These are the activations of a small neural network, seen along a few directions. Each row is one input.
Each table varies a few parts of the input and shows all the possible inputs, shuffled.
A made-up example of a description, with smaller parts first: ring(8) and (point or (values(2) and line(4)) or ring(11)).
Shared parts are said once, and a part with two or three values counts as separate values.

Other details of the inputs shift rows strongly along two fixed directions, in all tables alike. That doesn't count.

Table:
R1: [ -9   7 -12   2 -13   5  16   4  11  11   1  17]
R2: [-13   2 -11  -9  -2   1   8   6   3   3   3  10]
R3: [ 18 -29   6  37   9  -6  10  -8   1   3 -25  -2]
R4: [ -4  11 -10 -14 -13   1  -2  -6  13   4   1  17]
R5: [ 11 -26  -4  29   4 -10   1  -5   0   3 -31   6]
R6: [  4  -3  16 -17 -10  14 -17   2 -38 -16   3  -9]
R7: [ 20 -18  -1  43  -9  -1   1  -8  -5   3 -34  11]
R8: [ -4  16  -8  -9  -2  -5  -1 -10  32   7  10   7]
R9: [-15   4 -13  -7  -6   3  21   2  14  12   5  18]
R10: [-2 17 -9 -2  0 -1  0 -2 22  5  9  3]
R11: [  4   5   7 -11  -2   8 -25  10 -35 -17   5 -17]
R12: [ -4  10  -8 -12  -8  -2 -10  -5  12   1   3   6]
R13: [  4 -10  20 -11  15   4 -12   9 -31 -14  11 -27]
R14: [ -7  18 -10 -17  -4  -6  -9  -6  22   4  13   7]
R15: [ -4  18  -5 -14 -12  11  13   1  10   9  10  16]
R16: [ -9   2 -10 -14   4  -5   0   3  11   5   3   1]
R17: [ -6  10   0 -23  -7   4  16  -5  13   9   7  13]
R18: [-1  4  1  6 -4  6 13  5  2  2  7  2]
R19: [ 11 -14   0  44   8 -10  -3  -2   8   0 -20  -7]
R20: [ -6  10  -8 -12   4 -12  -3  -8  21   7   4   3]
R21: [  9  -2  21 -13  -3  13 -13   1 -32 -17  10 -17]
R22: [ 2  2  5 -7  0  0 11 -8  7  3  3  2]
R23: [ -4  17  -2 -16  -4   0   2  -7  22   5  16   6]
R24: [ -2   7   6 -15   6  -3   2  -5   8   1  10  -4]
R25: [  6 -11  18 -12  -2   8 -10   1 -39 -13  -5 -12]
R26: [  9 -25   4  36   4  -1  13  -2  -2   4 -25   6]
R27: [ -3   3   9  -6   5   2 -22  15 -31 -15  12 -23]
R28: [-12   8  -5 -12   1   5  22   3  14   8  18   7]
R29: [-10  13 -10 -23  -2  -7   1  -5  18   6   6   7]
R30: [ -1  -8  19  -5  14   6  -9  12 -33 -16  13 -25]
R31: [ -5  -4  14  -8  16   4 -14  11 -28 -16  13 -27]
R32: [ -7  22 -13 -12  -3  -3  -5   0  18   6  14   7]
R33: [ 12 -23   1  34  17 -14  -2  -7  11   3 -22  -9]
R34: [ -9  11  -8  -3 -11   7  21   5  17  13   7  17]
R35: [  9 -16  -6  40   0 -10  -5   1   3   0 -26   0]
R36: [-13   6  -9  -5   8  -7   0   4  12   4  10   0]
R37: [  0   7   2 -12 -12   8   5  -5   7   4   4  12]
R38: [ -4   9  -5  -7   6 -10   4 -10  28   8   4   2]
R39: [  0  -8  11 -13  15  -2 -23  10 -31 -15   8 -27]
R40: [  2  -1  18  -2   6   8 -12  14 -34 -16  14 -25]
R41: [  7 -24  -9  43   8 -15   1  -4  10   4 -31   4]
R42: [  4   3   8 -12  -7  12 -20  10 -40 -17   3 -10]
R43: [ 15 -23  -3  34  -1 -14   0 -15   7   4 -39  11]
R44: [ 26 -18   4  55   5  -9  -2 -11   8   2 -31   0]
R45: [-12  13 -17  -5 -11   1  11   5  16   9   4  18]
R46: [  0 -13  11 -12   1   9  -4   8 -33  -8   0 -10]
R47: [ -7   1   2 -20   0   8  14   5  -1   6  10   4]
R48: [ -2  19  -5 -11  -9   9  14  -1  14   7  15  11]
Each input here is: ring(6) and ring(8).
Question: Changing only the ring(6) part turns R13 into R23. The same change can be made to R33. Which row results?
Answer: R8
Question: Changing only the ring(6) part turns R38 into R31. The same change can be made to R24. Which row results?
Answer: R30

Table:
R49: [-4  6 -7  1  2 -2  3  1 12  4  5  3]
R50: [-3  5 -2 -2 -5  3  9  0  9  5  4  7]
R51: [  1  -2   6  -1  -1   7  -4   7 -21  -8   3  -6]
R52: [  4  -3  10  -4   6   1  -7   2 -16  -8   3 -14]
R53: [-6  6 -8 -4  2 -4  2  1 12  5  3  3]
R54: [-2  2 -4 -7 -3  2  8 -2  8  6  1  9]
R55: [  4   1   7  -4   1   0 -17   0 -14  -9   2 -10]
R56: [ 15 -27   0  47   7 -15  -3 -11   8   2 -35   1]
R57: [-1  8 -6 -5 -9  2  1 -4  9  3  1  9]
R58: [-2  5 -2 -5 -3  2 11 -3  9  6  2  8]
R59: [ -1  -5   7  -5  -1   4  -6   4 -21  -8   0  -6]
R60: [-3  3 -5 -6  3 -3  3 -3 13  5  4  3]
R61: [-5  5 -7 -4 -5  0  7  2  7  6  1  8]
R62: [  2  -3   9  -1   5   2  -8   4 -15  -8   5 -14]
Question: Changing only one part turns R55 into R57. The same change can be made to R56. Which row results?
Answer: R59
Question: What is each input in this table made of?
Answer: values(2) and (point or ring(6))

Table:
R63: [  4   7  13 -21   7  12  -7  11 -30 -12  18 -19]
R64: [  4   3   2   5   7 -11 -21  -4  -1  -6  -6 -12]
R65: [  2   1 -15  19 -18   1  11  -7  15  10 -19  29]
R66: [ 38 -37  11  56   5 -10 -16 -14 -18  -8 -50  -9]
R67: [  6  -5  16  -7  12  -4 -39   1 -30 -22   8 -30]
R68: [ -9  18 -17   4   5 -15  11  -4  47  16  10   7]
R69: [  7  -4   2   3 -14   8  -5   2 -13  -3 -11   4]
R70: [-13  20  14 -49  -8  21   9  10 -19  -8  39  -8]
R71: [-16  22   5 -36  13   4 -17  10  -4 -11  41 -23]
R72: [  2   3   7 -11 -11   7   8  -9   2   2  -1  11]
R73: [ 15 -36  15  36  24 -15 -28  -3 -23 -17 -24 -31]
R74: [  2 -14  12  -2   0   4  10  -3 -12  -1  -5   1]
R75: [-15   6 -23  -1 -12   1  28   0  27  18  -1  31]
R76: [ -3   5  14 -16  -5  18  -5  18 -35 -10  17 -10]
R77: [ -1   1 -15  24 -12   3  22  -2  19  11 -10  23]
R78: [-22  20 -17 -24   8 -12   6   2  32  11  18   3]
R79: [  3  -5 -12  12   6  -9  16  -8  26  16 -14  14]
R80: [ -5  -5 -12   8  -8  -1  18   1  19  15 -10  19]
Question: What is each input in this table made of?
Answer: values(3) and line(6)
Question: Changing only the line(6) part turns R69 into R65. The same change can be made to R76. Which row results?
Answer: R77
Question: Which other rows does R67 become when the values(3) part takes its other values? List them by row number.
Answer: R71, R73
Question: Which other rows does R73 become when the line(6) part takes its other values? List them by row number.
Answer: R74, R75, R78, R79, R80
